Each row below holds a small network's activations on one input, seen along a few directions.
Each table varies a few parts of the input and shows all the possible inputs, shuffled.
Descriptions start from the smaller parts, as in this example, which fits no table here: ring(8) and (point or line(11) or (values(3) and line(6))).
Shared parts are said once, and a part with two or three values counts as separate values.

Other details of the inputs vary at random and push rows far along two fixed directions, the same in every table; ignore that.

Rows:
R1: [ 9 -9  6  3  0  3 10  4  1 -5 -9 12]
R2: [ 10 -11   6   2  -2   3  11   7   1  -3  -5  11]
R3: [ 2 10 -7  9 -8  5 14  9 -9 -2 -1 19]
R4: [ 12 -26   9  -5  -1   0   5   0  -1  -5 -17   9]
R5: [  2   8  -3  -9   6  -9 -14 -11   3  -3   5 -12]
R6: [ -1   9 -12  13 -12   5  15  16   0  -4   6  17]
R7: [ 9 -8  0  4 -1  0 10  5  6 -9 -9 12]
R8: [-19  43 -23  12 -11   5  -1   5  -6   8  24   1]
R9: [ -8  -4  12  -6  30  -8 -16  -8  -5   1  -9 -20]
R10: [  7 -14   7   6  -5   3  12   0   0  -2  -6  10]
R11: [  6 -12   3   6  -6  -1  11   1   3  -7  -8  11]
R12: [  9 -12   2  -3  -5   2  10   7  -1  -4  -8  10]
R13: [-23  45 -29  12 -16   0  -1   2 -10   5  26   2]
R14: [ -3   4  -5  14 -14   7  15   8  -5   1   3  15]
R15: [  7  -7   6 -13  10  -9 -17 -11  13  -3   5 -20]
R16: [  9 -13   7  -3  -4   5  10   5  -5   0  -9  10]
R17: [  6  -6  11 -14  10  -6 -16 -11   8  -1   3 -18]
R18: [ -5   4  -2  -4   2  -7 -14 -13   8  -1   9 -16]
R19: [  0  10  -6  10 -10   5  15  13  -6  -1   2  18]
R20: [12 -9  1  0 -3 -2 10  7  0 -9 -6 13]
R21: [ -2   3   5  -5   1  -4 -11 -14   2   2   5 -13]
R22: [-14  19 -10   1  -5   3  -9  -3  -5  12  13  -8]
R23: [ 13 -25  14  -5   0   5   9   3   3   0 -12   5]
R24: [-25  46 -29   9 -15   4  -2   9  -6  10  26  -1]
R25: [ 13 -27  10  -4  -2   3   8   6   8  -4 -11   4]
R26: [ -4  -7   8   9  20   0  12  10 -12  -2 -19  10]
R27: [ 16 -22   8  -1   4  -2   8   0   9 -10 -14   8]
R28: [ -4   1  -1  -3   0  -6 -14 -12   8   0  10 -17]
R29: [-11  26 -16   4  -3  -2  -9  -2   4   2  17  -8]
R30: [ 13 -25  15  -5   0   5   9   4   3  -1 -13   6]
R31: [-17  21 -17   3  -7   1 -12  -1   0   9  16 -10]
R32: [  6  -4   5 -12  11 -10 -18 -15  11  -5  -1 -18]
R33: [  0   2   4  -7   1  -5 -11 -14  -2   1   5 -12]
R34: [  2   9  -6   7 -10   5  15  12  -9  -2   2  18]
R35: [  0 -12   5 -13   8  -6 -20 -14   9   4   0 -21]
R36: [ -4  -2   3  -7   2   1 -14  -9   1   8   4 -15]
R37: [ -3   2  -2 -10   3  -3 -13  -7   8   5   9 -18]
R38: [ -5   5  -5  10 -11   9  13  10  -9   5  -2  17]
R39: [ 0 10 -8 12 -8  6 16 10 -4  0  1 18]
R40: [ -4   4  -2 -11   3  -3 -14  -6   8   3   8 -18]
R41: [ -2  12 -13  12 -11   4  16  17   0  -4   5  18]
R42: [  4 -14   1   3  -5   3   8   5   0  -1 -11  12]
R43: [ -5  -6   9   9  20   0  11  10 -13  -3 -20  11]
R44: [ -5  -3  13 -10  30 -10 -16 -11 -11  -1 -12 -17]
R45: [ -3   2   4  -4   2  -3 -12 -13   3   2   7 -14]
R46: [ -4   3  -2  -4   1  -7 -13 -14   8   0  10 -16]
R47: [ -1 -10   5 -13   8  -6 -21 -14   9   3   0 -21]
R48: [  0   7  -6  11 -11   7  15  14  -4   0   5  16]
R49: [-15  11   5  -2  27  -8 -13  -6 -11   3  -6 -15]
R50: [-11  19  -9  -2  -5   2  -9  -4 -10   9  10  -5]
R51: [  6  -5   6 -14  10 -11 -18 -12  11  -5   3 -19]
R52: [  7 -13   8  -1  -4   6  11   6  -1   1  -9   9]
R53: [ 10 -26  14  -3   0   5   6   1   0   0 -16   7]
R54: [ 10  -8   6   3  -1   2  10   3   0  -5 -10  12]
R55: [ -3   5  -6   9 -13  11  15  15  -5   5   3  14]
Description of these inputs: line(5) and (point or (values(2) and ring(5))).
Question: Changing only the line(5) part turns R12 into R37. The same change can be made to R4. Which row results?
Answer: R35
Question: Changing only the line(5) part turns R55 into R23. The same change can be made to R14. Which row results?
Answer: R10
Question: A walk changes only the ring(5) part. It starts at R30 and steps to R53. List the rest of the walk in order.
Answer: R45, R1, R17
Question: List by row number the other rows that have the line(5) part in common with R52.
Answer: R11, R19, R21, R24, R32, R38, R42, R49, R51, R54
Question: Which other rows does R20 become when the line(5) part takes its other values? List them by row number.
Answer: R6, R15, R41, R51

Rows:
R56: [-14   4   0 -13  16 -12 -39 -24  15   6  17 -46]
R57: [-25  56 -36  28  -5  10  25  37 -21   4  10  31]
R58: [ -2  15   7 -18  13 -19 -38 -37   1  -1  18 -38]
R59: [ 23 -18  -7  10 -23   9  37  30   8 -14 -10  40]
R60: [ 10 -39  15   9  19   2  16  10  -1  -7 -39  13]
R61: [-14   6  11 -22  26  -6 -37 -21  -9  18   3 -39]
R62: [-17  30  -7 -16  24 -12 -29 -10   6   2  19 -34]
R63: [ 18 -47  16   6  -3   5  16   5  19 -11 -21  15]
R64: [ 17 -34  25 -17   5   2  -8 -10   0   9 -14 -16]
R65: [  0 -33  12  12   9  -1  16   9   5  -6 -22  14]
R66: [-17  57 -41  29 -28  14  29  34  -5   3  26  32]
R67: [ 24 -35  25 -20  22 -11 -11  -7  18 -13 -12 -16]
R68: [ 26 -46  18 -13 -18  11  12   4   6   0 -18  14]
R69: [ -5   6  -7  18 -30  22  30  21 -10   9   5  34]
R70: [  2  14   6 -18   7 -16 -37 -39   9   0  18 -37]
R71: [-29  59 -22   6   1  -9 -16 -14 -18   6  28 -14]
R72: [ 23 -18   3   2 -22   0  19   0   1 -13  -8  27]
R73: [ 20 -31  24  -1  18  -4  14  -3 -14 -15 -35  20]
R74: [-32  42 -21  16 -14  14  11  16 -25  22  18  10]
R75: [-10  12 -22   2 -17   1  -9   0  14   4  17 -10]
Question: Changing only one part turns R73 into R60. The same change can be made to R72. Which row results?
Answer: R75
Question: What do these inputs look like to the network?
Answer: values(4) and line(5)
Question: Which other rows does R71 become when the values(4) part takes its other values? List them by row number.
Answer: R62, R65, R74
Question: Which other rows does R69 become when the values(4) part takes its other values? List them by row number.
Answer: R63, R66, R70
